These are the activations of a small neural network, seen along a few directions. Each row is one input.
In each table, some parts of the input vary, and every possible input appears once, in random order.
Descriptions start from the smaller parts, as in this example, which fits no table here: one of 4 places along a line, together with either a single point or one of 9 places around a ring or (one of 2 separate values, together with one of 5 places around a ring).
Shared parts are said once, and a part with two or three values counts as separate values.

Other details of the inputs shift rows strongly along two fixed directions, in all tables alike. That doesn't count.

Table:
r1: [  5   9   0   2  -3  -7   2  15  -1  -2   1 -15  -3]
r2: [ 11   5  11   0   0  -4 -12  -2  -7  -8   4   3   1]
r3: [  0  14   1  -4   3 -13   1  10 -12 -11   2   2  11]
r4: [-6 -8 -7  4  0 18  4 -4 10  5  4 -2 -2]
r5: [ -1  -9 -13   1   3  13  -3  -7   5   0  -8   8   5]
r6: [-11 -10   6   0  -2   7   0  -7   5  13   3   6   3]
r7: [ -1 -14  -4  -1   2   9   2 -10   8   2   0   6  -7]
r8: [-10 -11   2   1  -5  16  -1   8   3   8   7   6   5]
r9: [  1  14   1   2  -3 -13  -2   5 -12 -12   0   3   7]
r10: [ -1  15  -1  -7   4 -16   0   9 -11  -5  -2   2   8]
r11: [ -7 -12   5  -2  -3   8  -1  -8   1   2   5  14   0]
r12: [ -6 -15  -2  -2   0   6   1  -8   7   4  -2   8  -7]
r13: [ -2  16   4   3  -4 -11   3   8  -6  -1   8  -9  -2]
r14: [ 55  -1  28   7  25  44 -58  -6 -26 -10 -18  -4 -15]
r15: [ 2 12  7  2 -7 -5  2 15 -7 -5  9 -9  4]
r16: [  7   9  -3   3  -2  -6   5  14   0  -4   4 -17  -2]
r17: [-11 -11   5   0  -1   7   0  -7   7  12  -1   3   0]
r18: [  7  11  -9   3   1 -13   2   4  -4 -11  -5  -4   1]
r19: [-11 -11  -7  -9   8   7  -4   2   1   7  -9  13   7]
r20: [ -3 -17  -4  -3   1   2  -6  -8   9   6  -2   8  -3]
r21: [  0  13  -3  -8   5 -15   0   9  -9  -5  -7  -2   5]
r22: [-11  -9  -5  -8   7   7  -4   2  -1   8  -4  17   9]
r23: [ -9 -11   9   3  -2   9   0  -7   4   7   7   8   5]
r24: [ 33  -3  10   7  14  33 -30   7 -21  -2  -9 -19  -8]
r25: [-10  -9  -3  -4   6   9  -3   3  -3   2   0  18  12]
r26: [ -6 -10   7   1  -3  10   4  -7   1   5   4  13   3]
r27: [  7  10   3   6   0 -13   7   0   3  -4   3 -15  -2]
r28: [  7  12  -4   2  -3  -2   5  11   0  -6   4 -18   1]
r29: [  0 -10  -3   1  -1  14   9 -11   9   4  -1   3   0]
r30: [  1  11   3  -2  -5  -7   1  15  -4   0   0 -13  -2]
r31: [ 11   9  -5  -2  -1 -15   1  -4   2 -10   3  -9   0]
r32: [  2  12  13   5  -4 -12   2   1  -5  -5   8  -7   4]
r33: [  1  11   5  -4  -4 -16   3   0  -6  -5  -1  -5  -8]
r34: [-12 -12  -2  -3  -4  13   0   8   7  13  -1   1   0]
r35: [  8  11  -2  -1  -2 -12   8  -3  -1 -12   3 -10  -4]
r36: [ -3 -10 -13  -4   9  14  -1  -2   5   1  -6   8   9]
r37: [  1  15  -1  -1  -2 -15  -2   5 -11  -6  -4   3   4]
r38: [  5  12   8  -1  -3 -12   6   0  -6  -2  -3  -6  -5]
r39: [ 10   6  -4  -1   0 -19   1  -1   2  -9   3  -8  -3]
r40: [  0 -12  -2   2   1  11   8  -9   9   5  -2   5  -3]
r41: [ -8 -12 -10  -5   9   7  -2   2   5   5  -8  11   5]
r42: [  2 -14  -7  -3   2   9  -4 -12  10   2   0   5   1]
r43: [  2 -17  -6  -2   3   6  -5  -9  10   3   0   6  -2]
r44: [  4  11  -6  -4   7 -14   0  10  -6  -8  -6  -3   3]
r45: [-13  -8   0   2  -3  12   0   1   3  12   6   6  -1]
r46: [ -8 -11   3  -5  -3   6  -1  -8   1   7   2  13  -3]
r47: [  9  11   5   2  -2 -13   8   1  -3  -5  -2  -8  -6]
r48: [ -8 -14  -5   0  -2  13   1   8  10  10  -1  -1  -1]
r49: [  4  12  -3   7  -1  -9   7   7   0  -6   7 -15  -5]
r50: [-1 15  6  6 -5 -8  3  9 -7 -6 12 -8  1]
r51: [ -5 -13   1  -6  -1   3  -8  -9   3   8   2  13   2]
r52: [  6  14  -9  -4   7 -10   4   5  -4 -12  -3  -7   8]
r53: [-12  -9   2   5  -3  14   0   1   2   7  10   7   2]
r54: [ -5 -12  -9   1   3   7  -5  -3   3   3 -10  12   1]
r55: [  2  12   0   6  -1 -10   4   9  -2  -3   3 -13  -7]
r56: [ -6 -11  -7   6   2  15   3  -1  10   7   4  -1  -4]
r57: [ -4 -13   0   4   2  10   4  -8  12   7   1  -1  -1]
r58: [ -3 -14   3  -3  -1   5  -9  -8   2   3   5  14   4]
r59: [-18  -7 -17  -4   2  -2  16   4  23   1   0  18   9]
r60: [ -7  -5 -17  -4   7  -7   8   3   3   0  -3   3   7]
r61: [  3  10   4  -5  -4 -20  -3  -1  -5  -4   4  -1   0]
r62: [  5   9   1  -1  -2 -17   5   1  -2  -8   0  -6  -9]
r63: [-10 -11  -4   4   0  12   2   0   9   9   2   1  -6]
r64: [ -8 -13   2   3   0   7   3  -7  11  10  -1   1  -2]
r65: [-6 -9 -2  1  0  9 -6 -2 -3  1 -2 17  8]
r66: [  1  13  -3  -1  -1 -14  -2   5  -9  -6  -8   0   1]
r67: [-29   3  -6  -5 -18 -29  30   0  18  -2  16  12   4]
r68: [-13  -9  -2   1  -2  12   0   0   5  11   2   3  -4]
r69: [ -1 -12  -5  -3   0  13   3 -12   8   1   0   4  -3]
r70: [-8 -8 -4 -2  1  6 -7 -3 -3  6 -6 17  6]
r71: [-7 -9  5 -2 -3  8  5 -8  2 11  1 12  0]
r72: [ 11  13   1   2  -2  -8  11  -3  -1  -9   0 -12  -1]
r73: [ 1 13  4 -1 -6 -7  1 15 -6  0  5 -9  1]
r74: [  8   2   7  -1   1  -1  -3  -5 -14   2  -6  -7  -5]
r75: [  4   8   3  -5  -3 -19  -3  -1  -3  -4   0  -4  -3]
r76: [  5  11  -6   2   1 -14  -1   5  -6  -9  -8  -2   0]
r77: [  4   9   7   5  -1 -14   4   1   1  -2   0 -13  -3]
r78: [  1  11  10   1  -3 -13   2   0  -3   0   0 -11  -2]
r79: [ -4 -11  -8   0  -2  20   3   3  10   7   1  -4   2]
r80: [ -4 -12   0   1  -1   7   7  -7   8   8  -4   6  -4]
r81: [  1  12   6  -4  -5 -17   3   0  -7  -5   3  -2  -4]
r82: [  5  14  10   0  -5 -13   6   0  -8  -2   2  -3  -1]
r83: [ 14   9   8   6   3   4  -3  -5   0  -5   0 -14  -1]
r84: [-8 -4 -5  1 -4 -5 14 -8 10  3  5 -9  3]
r85: [ -8 -10  -6  -2   1   7  -7  -3   0   5 -10  13   3]
r86: [  7  14  -9   2   0 -10   2   1  -4 -12  -5  -6   4]
r87: [  0  13  11   2  -4 -14   2   0  -4   1   5  -8   1]
r88: [ -8 -13   2  -6  -2   6  -1  -9   3   7  -3   9  -6]
r89: [-11 -11   0  -2  -5  13  -1   8   4  13   4   5   3]
r90: [ 47   7  32  11  23  55 -55   1 -32  -5 -16 -10 -17]
r91: [  6  13  12   2  -5 -10   6   1  -9  -8   5  -2   1]
r92: [ 12  11   2   4  -1 -12  11   0  -1  -7   0 -10  -4]
r93: [ -5 -15  -1  -6   0   3  -8  -9   5   8  -2   9  -1]
r94: [ -1 -11 -12   3   5  10  -4  -4   5   1  -8  10   2]
r95: [  8   9  -2   0  -1 -15   7   0  -1 -10   3  -8  -7]
r96: [  3  15  -4   5  -2  -6   8   4   0  -7   7 -17  -2]
Each input here is: one of 2 separate values, together with one of 6 places along a line, together with one of 8 places along a line.
The inputs of r30 and r28 match in every part but the place on the line of 6. If r34 is changed in the same way as r30 into r28, which row does it become? -> r79
The inputs of r67 and r62 match in every part but the place on the line of 6. If r65 is changed in the same way as r67 into r62, which row does it become? -> r54
Which other rows does r56 become when the choice among 2 separate values takes its other values? List them by row number. -> r49
Start at r25 and move only the place on the line of 8, one step at a time. The first step leads to r65. Which rows follow, in order? -> r58, r11, r26, r23, r53, r8
Start at r9 and move only the place on the line of 6, one step at a time. The first step leads to r37. Which rows follow, in order? -> r66, r76, r18, r86

Table:
r97: [ 9 -1  5  5  4 16 -7  3  1  2  0 -9 -5]
r98: [-17 -20  -4  -6   2  17  -3  -7  18  10  -6  32   4]
r99: [-15   4  -9   0 -13 -26  25   3   9   2  13 -16  -1]
r100: [  4  12  -3  -5   1 -28   0   1 -18  -8  -2  -8   4]
r101: [ 16  15   2  -4   6 -20 -12   3 -26 -12  -8 -10  -1]
r102: [ -1   1  -1   3  -5  -5   8   0   2   1   7 -13  -5]
r103: [-35 -20 -15   0 -13  11  30  -3  44  15  10  20   4]
r104: [-24 -26  -5   1  -6  24  15 -12  40  16   5  25   1]
r105: [-25 -21  -8  -4  -1  21   4  -2  22  13  -3  31   8]
r106: [-17 -11  -7  -7  -2  -3   4  -3  11   6  -3  21   4]
r107: [-13   4  -7  -1 -11 -26  24  -1  10   2   9 -12   0]
r108: [-19 -12  -5   0  -9  -1  19  -6  24  11   7   6   0]
r109: [ 13  12   2   3  -1 -15   4  -1  -9  -8   2 -21  -4]
r110: [  0  15  -6   2  -7 -23  17   7  -3  -4   7 -23  -2]
r111: [  3   4   0   2  -3 -10  10  -3   3  -2   4 -11  -2]
r112: [  5  13  -3   3  -6 -22  13   2  -6  -7   8 -25  -4]
r113: [ -2   7  -6  -3   2 -11   2   5  -9  -5  -3   1   6]
r114: [ -7 -19   1  -2   7  32 -15   0  10  10  -8  25   5]
r115: [-11   9 -10   1 -13 -32  26   4   5  -2  13 -20  -2]
r116: [ 16  -3  10  -2  12  15 -25  -5 -17  -2 -11   7   0]
r117: [-23  25  25  -3 -25 -41  22   9  -7   1  25   3   4]
r118: [10  0  4  5  4 16 -6  3  2  0  0 -9 -5]
r119: [-13   8 -12  -2 -13 -32  27   1  11  -2   9 -11  -2]
r120: [ 26  15   9   6   7   0 -14   8 -21  -7  -2 -29  -8]
r121: [ 22   4   7   1  12   9 -24  -1 -25  -8  -8  -3   0]
r122: [-23 -18  -7  -1  -9   7  18  -5  32  13   5  15  -2]
r123: [ -8 -18   0  -3   4  23 -10  -5   7   8  -4  22   4]
r124: [ 25   3  10   1  13  15 -30  -1 -28  -7 -10  -4  -1]
r125: [-5  4 -6 -3  1 -9  3  4 -5 -3 -3  4  6]
r126: [ 6  3 -1  3 -2 -4  4 -2  3 -3  1 -7 -5]
r127: [ 11  12  -1  -3   6 -12 -10   9 -20  -8  -5 -10   3]
r128: [ 18  -1   9   1  14  26 -27   1 -18  -3 -12   5   0]
r129: [ 15   7   5   5   1   0  -3   0 -10  -5   3 -20  -7]
r130: [ 12   3   3   5   3  11  -5   3   0  -2   0 -12  -4]
r131: [ 10   8   1  -3   6  -5 -12   8 -18  -5  -6  -6   3]
r132: [-11 -21  -3  -2   6  33 -10  -3  18   8  -7  31   7]
r133: [-13   4  -9  -1 -12 -25  23   1  12   1   8  -9  -3]
r134: [11 -2  7  4  3 12 -5 -5  0  1 -1 -6 -5]
r135: [ 26   7   9   7   9  17 -16   3 -11  -7  -4 -17  -7]
r136: [ 13  -2   7   0  11  21 -23   3 -17  -1 -11   5   1]
r137: [ 17   5   6   4   3   4  -7  -2  -6  -5  -3 -12  -9]
r138: [ 10  -2   3  -1   7  10 -16  -2 -13  -3  -5   5   2]
r139: [  3  10  -4  -5   2 -23  -1   1 -13  -9  -5  -1   2]
r140: [-23 -20  -9  -5  -1  18   4  -1  25  10  -2  31   9]
r141: [-5  4 -6 -3  1 -9  2  5 -6 -2 -3  3  6]
r142: [ 11   7   0  -1   8  -1 -13   5 -14  -8  -7  -2   4]
r143: [ 23  -1  13   8  10  32 -20   0  -9   0  -6 -10  -9]
r144: [ -9   4  -5   2  -8 -12  17   6   6   3   7 -13  -2]
r145: [ -2 -21   3   5   2  40  -4 -10  22   9   1  15  -4]
r146: [-14   5 -12  -8  -6 -31  14   1   1  -3   0   6   5]
r147: [ -5 -21   2  -3   8  30 -14 -11  11   7  -8  30   4]
r148: [ -8   5 -10  -4  -4 -22   9   1  -4  -5   3   1   7]
r149: [ 17  -2   8  -1  13  15 -23  -6 -15  -4 -11   9   1]
r150: [ 28   5  13   8  11  23 -22   4 -14  -4  -5 -17  -9]
r151: [-13   6 -13  -7  -5 -31  14   0   2  -5   0   7   6]
r152: [-15 -18  -2  -6   2  14  -3  -8  13  10  -4  27   6]
r153: [ -4  15  -7  -1 -10 -37  21   4  -1  -5   7 -21  -4]
r154: [  5  -3   2  -2   5   6 -13  -1 -11  -1  -5   5   2]
r155: [-12 -15  -4   4  -2  26   9  -4  27  10   3  13   0]
r156: [ 13  14  51  13  -9  25 -18  -1  -9   4  15   0 -11]
r157: [-13   8 -12  -7  -5 -37  17  -1  -1  -5   3   2   9]
r158: [  3  11  -2   4  -3 -11   9   6  -4  -3   4 -20  -3]
What do these inputs look like to the network? -> one of 2 separate values, together with either a single point or (one of 5 places along a line, together with one of 6 places along a line)
The inputs of r107 and r116 match in every part but the choice among 2 separate values. If r130 is changed in the same way as r107 into r116, which row does it become? -> r132
The inputs of r139 and r119 match in every part but the choice among 2 separate values. If r151 is changed in the same way as r139 into r119, which row does it become? -> r126
Which other rows does r150 become when the choice among 2 separate values takes its other values? List them by row number. -> r127
Which other rows does r136 become when the place on the line of 5 takes its other values? List them by row number. -> r106, r114, r123, r152
Which other rows does r100 become when the choice among 2 separate values takes its other values? List them by row number. -> r134
Start at r145 and move only the place on the line of 6, one step at a time. The first step leads to r112. Which rows follow, in order? -> r129, r115, r102, r99
